A small network was shown many inputs. Here are its activations along a few directions, one row for each input.
In each table, some parts of the input vary, and every possible input appears once, in random order.
A made-up example of a description, with smaller parts first: ring(8) and (point or (values(2) and line(4)) or ring(9)).
Shared parts are said once, and a part with two or three values counts as separate values.
(in the rows, 128 means zero)

Other details of the inputs vary at random and push rows far along two fixed directions, the same in every table; ignore that.

A family of inputs:
x1: [ 76 137 149 170 135 173 155  96  82 142 156]
x2: [ 72 123 166 152 126 175 151  99  89 158 160]
x3: [134 117 112 113 164 152 134 150 125 150 136]
x4: [114 122 150 144  93 111 130  88 115 129 130]
x5: [111 144 143 160 122 145 121 103 104 116 133]
x6: [ 82 117 164 156 133 174 153 118  92 176 154]
x7: [152 120 113  99 140 113 122 150 150 137 118]
x8: [167 120 106 110 120 104 112 140 140 130 117]
x9: [124 124 126 132 120 138 126 110 110 130 142]
x10: [144 142 129 150  68  80 116  87 127  99 112]
x11: [ 96 140 150 156 112 134 143  96 108 128 138]
x12: [164 117  68  69 213 164 122 228 157 135 140]
x13: [142 148  80  46 211 170 132 202 175 118 139]
x14: [106 145 153 141 125 141 128 114 127 119 126]
x15: [164 110 149 165  27  20 110  93 146 109  81]
x16: [185 111 105 117  95  54 109 147 164 106  88]
x17: [180 124 101  93  94  61 103 115 165  93  95]
x18: [146 145 109 108 153 124 113 139 149  99 111]
x19: [ 83 109 160 165 135 169 155 141  97 168 152]
x20: [116 146 126 114 172 157 125 144 136 118 132]
Each input here is: line(4) and line(5).
Question: The inputs of x19 and x16 match in every part but the line(4) part. If x2 is changed in the same way as x19 into x16, which row does it become?
Answer: x17
Question: A walk changes only the line(5) part. It starts at x5 and steps to x10. List the rest of the walk in order.
Answer: x9, x8, x12
Question: Which other rows does x7 become when the line(4) part takes its other values? List them by row number.
Answer: x3, x6, x8

A family of inputs:
x21: [101 122 161 144  87 130 145 104 112 143 139]
x22: [178 133  79  68 132  82 109 144 177 102  94]
x23: [ 69 124 155 125 177 192 145 134 106 163 163]
x24: [184 144  96 102 110  69 111 130 167  84  84]
x25: [115 118 144 151 103 118 119  86 108 133 130]
x26: [117 124 152 167 110 129 121  84 105 133 134]
x27: [200 142  94 102  86  34  93 111 180  85  79]
x28: [132 135 165 174  39  82 118  61 123 120 102]
x29: [124 121 143 153  89 103 114  78 105 126 127]
x30: [124 125 143 137 128 135 124 108 129 130 123]
x31: [143  94 118 131 154 145 132 174 114 170 122]
x32: [107 134 119 123 155 176 131 131 101 150 160]
x33: [103 140 131 145 161 191 134 125  93 153 166]
x34: [102  96 113 120 204 199 165 208 126 184 171]
x35: [129  96 137 165 130 137 130 147  83 176 136]
x36: [126 134 154 184  36  81 116  70 113  98 104]
x37: [164 135  84  78 199 148 111 181 157 107 127]
x38: [113 118 157 160  66  97 147  73 106 132 122]
x39: [175 140  91  91 134  94 112 135 169 105  99]
x40: [104 118 140 139 117 162 147 115  98 149 152]
x41: [132 108 153 160  62  83 122  73 109 122 123]
x42: [ 96 140 130 152 168 182 144 114  88 152 162]
x43: [114 144 158 163  90 102 139  91 120 117 111]
x44: [189 140  99  93 100  79  97 131 177  98  91]
x45: [102 123 139 156 137 155 129 115 104 118 135]
x46: [178 138 101  74  96  45 105 130 191  94  78]
x47: [100 125 104 104 207 206 158 162  94 159 181]
x48: [170 146  99  95 133  92 119 144 168  94  93]
x49: [193 128  76  62 125  89 105 163 168 103 118]
x50: [ 86 116 136  94 206 205 154 171 118 161 175]
x51: [ 98 140 148 159 107 118 140 106 119 114 122]
x52: [ 84 126 166 170 116 143 135 104 105 122 134]
x53: [123 116 166 164  46  74 117  55 119 120 100]
x54: [153 143  72  85 184 131 117 178 157  96 124]
x55: [106 139 143 157 130 169 139 116  99 135 140]
x56: [174 116  98  51 147  97 115 171 186 107 108]
x57: [ 94 131 120 102 186 206 144 157 117 159 159]
x58: [103 131 128 141 136 144 137 104 102 143 143]
x59: [ 79 144 150 144 148 176 140 142 112 133 155]
x60: [122 140 160 170  70 110 128  86 114 117 112]
x61: [103 121 134 144 131 149 151 109  93 147 155]
x62: [107 132 137 154 165 176 132 122  89 133 154]
x63: [110 137 145 168  87 104 135  90 115 107 113]
x64: [118 138 138 153 119 148 125 106 109 139 142]
x65: [116 119 150 142  80 123 140  99 113 137 131]
x66: [168 149 101  75 148 115 113 174 181 100 105]
x67: [110 141 147 179 105 123 138  85  93 124 130]
x68: [126 111 141 145 102 118 129  96 100 131 142]
x69: [156 132  92  48 170 115 131 183 178 119 125]
x70: [ 95 147 167 159 115 148 139 114 110 135 140]
x71: [ 96  95 158 158 156 172 150 166  90 194 141]
x72: [123  90 129 170 111 131 151 136 110 164 142]
x73: [123 108 141 124 117 129 137 115 123 133 131]
x74: [190 145  79  90 113  75  89 155 171  73 101]
x75: [126 144 153 135  97 111 120 111 141 128 122]
x76: [ 82 140 146 146 147 180 143 140 111 133 150]
x77: [157 133  97  59 198 146 114 185 181 119 121]
x78: [121 140 114 133 142 152 121 143 121 114 141]
x79: [119 131 135 143  98 125 121  99 111 136 134]
x80: [114 129 122 117 140 162 131 129 119 143 140]
x81: [105 121 154 133 113 124 128 103 125 136 124]
x82: [150  94 139 194  42  58 128  97 110 141 122]
x83: [180  99  78  82 191 133 113 221 149 156 119]
x84: [ 85 136 153 128 135 163 139 125 116 154 151]
x85: [120 126 165 142  55  86 131  93 127 128 124]
x86: [ 97 135  99 102 217 207 146 158 101 157 172]
x87: [ 87 124 143 168 151 172 132 116  88 128 154]
x88: [138 100 156 149  99  90 124 148 124 163 107]
x89: [198  97  79  91 117  67 119 187 191 122  98]
x90: [166 127  72  51 181 148 121 192 161 124 142]
x91: [156 138  97  65 199 147 118 191 175 108 118]
x92: [109 139 121 118 179 176 145 138 125 145 142]
x93: [ 95 118 113  98 215 216 141 159 112 157 163]
x94: [173 135 112  90 111  57  93 149 189  73  87]
x95: [117 132 159 146  61  93 123  85 129 128 112]
x96: [ 92 139 162 163 116 140 147  91 109 145 133]
x97: [113 100 126 130 165 155 154 188 134 172 159]
x98: [118 122 150 157 115 136 125  90 111 133 127]
x99: [105 136 159 143 137 142 132 122 121 127 133]
x100: [130 118 141 150  66  86 138  78 113 124 115]
x101: [115 124 154 167  87 107 121  91 118 104 112]
x102: [121  95 131 135 171 172 143 181 105 184 135]
x103: [124 141 142 127 118 134 126 123 140 133 125]
x104: [109 140 130 169 115 125 132 100  95 112 136]
x105: [124 127 142 173  90 102 111  88 103 100 124]
x106: [112 122 156 145  78  96 147  90 119 132 122]
x107: [161 148  76  70 203 167 116 197 157 114 137]
x108: [175 149  86  89 157 126 107 167 153 101 122]
x109: [148 140  77  86 179 137 124 173 156  98 119]
x110: [123 128 129 138 156 157 121 118 108 136 147]
x111: [ 94 137 146 127 131 133 141 113 123 143 136]
x112: [167 136 108  69 160 105 103 164 188 108 109]
x113: [184  97  71  96 150  99 122 198 170 135 126]
x114: [197 110 102  84  80  45 101 121 176  89  85]
x115: [ 79 143 161 169 115 134 146 104 105 124 138]
x116: [134 129 146 146 107 111 122 104 128 110 109]
x117: [123 147 168 171  58  66 130  74 127 108 101]
x118: [ 89 138 122 125 185 208 144 164 113 135 158]
x119: [129 128 137 145 128 135 125 112 117 117 121]
x120: [197 148  94 110  93  44  99 119 162  76  85]
x121: [171 148 114  90 110  60 108 131 186 100  91]
x122: [ 81 130 134 129 169 186 155 124 102 158 152]
Question: What is each input in this table made of?
Answer: line(6) and (values(2) or (values(3) and line(5)))
Question: The inputs of x117 and x48 match in every part but the line(6) part. If x75 is changed in the same way as x117 into x48, which row does it become?
Answer: x28
Question: Which other rows does x97 become when the values(2) part takes its other values? List them by row number.
Answer: x88
Question: Which other rows does x69 become when the line(6) part takes its other values? List them by row number.
Answer: x38, x47, x61, x100, x106
Question: Which other rows does x113 become when the values(2) part takes its other values? List them by row number.
Answer: x83
Question: Which other rows does x65 become when the values(3) part takes its other values? List them by row number.
Answer: x38, x73
Question: Which other rows does x108 become when the values(3) part takes its other values? List them by row number.
Answer: x62, x120

A family of inputs:
x123: [152 106  87  84 205 174 121 200 137 156 146]
x124: [107 148 182 191  34  87 122  54 113 107 108]
x125: [141 132  95  82 182 144 141 192 159 138 134]
x126: [109 122 172 170  87 102 128  91 117 123 110]
x127: [115 102 169 201  72 112 126  90  83 153 126]
x128: [114 125 162 180  74  97 140  96 115 138 114]
x129: [158 121 101  66 142 105 120 151 169 113 114]
x130: [172 130 112 106 125  82 114 153 167 115  91]
x131: [173 153 118  99 105  78  93 132 176  82  86]
x132: [157 120 100  67 165 122 116 155 166 120 120]
x133: [124 144 142 128  88 116 121  87 125 116 124]
x134: [ 79 119 155 165 162 192 152 114  78 181 159]
x135: [ 64 145 176 176 149 204 139  94  72 152 159]
x136: [129 147  79  82 207 172 138 189 147 109 151]
x137: [ 66 137 136 161 154 193 162 111  77 141 175]
x138: [163 137 124 149  67  58 101  72 133  86  93]
x139: [139 140  80  81 182 158 132 158 138 111 144]
x140: [168 143 135 165  38  28  99  73 143  69  76]
x141: [ 69 114 171 165 151 186 146  98  80 164 156]
x142: [ 71 118 165 156 121 157 157 101  95 151 154]
x143: [ 96 144 129 108 186 209 137 132 108 147 166]
x144: [146 125  95  78 168 139 136 166 148 144 131]
x145: [175 108  90  89 115  88 119 172 162 124 117]
x146: [ 92 121 177 196 100 136 141  82  80 162 130]
x147: [138 139  80  83 202 174 129 159 133 117 149]
x148: [175 147 104  81 127  98  89 131 172  94  99]
x149: [130 141 149 187  42  63 121  66 120  87 101]
x150: [141 113  90  91 199 174 135 219 146 148 147]
x151: [153 113  90  88 168 140 131 205 153 139 140]
x152: [163 112 102 106 157 128 117 189 148 133 121]
x153: [ 68 123 136 137 183 210 173 149  89 182 177]
x154: [ 59 122 168 165 157 192 160 125  92 157 159]
x155: [149 147 134 121  55  65 110  89 154  92 101]
x156: [179 124  96  83 129  86 114 142 166 124 104]
x157: [163 123 128 110 108  73 100 123 162 101  87]
x158: [ 92 149 162 157  99 140 137  97 111 124 142]
x159: [ 69 122 176 173 111 149 155  99  95 147 150]
x160: [ 98 138 147 179 127 150 131  89  84 123 138]
x161: [188 105  91  87 103  76 110 157 162 122 109]
x162: [179 102 116 124  78  68 108 121 141 128 108]
Question: The inputs of x142 and x137 match in every part but one. If x132 is changed in the same way as x142 into x137, which row does it become?
Answer: x147
Question: What is each input in this table made of?
Answer: line(5) and ring(8)
Question: Which other rows does x134 become when the ring(8) part takes its other values? List them by row number.
Answer: x125, x128, x130, x144, x146, x153, x156
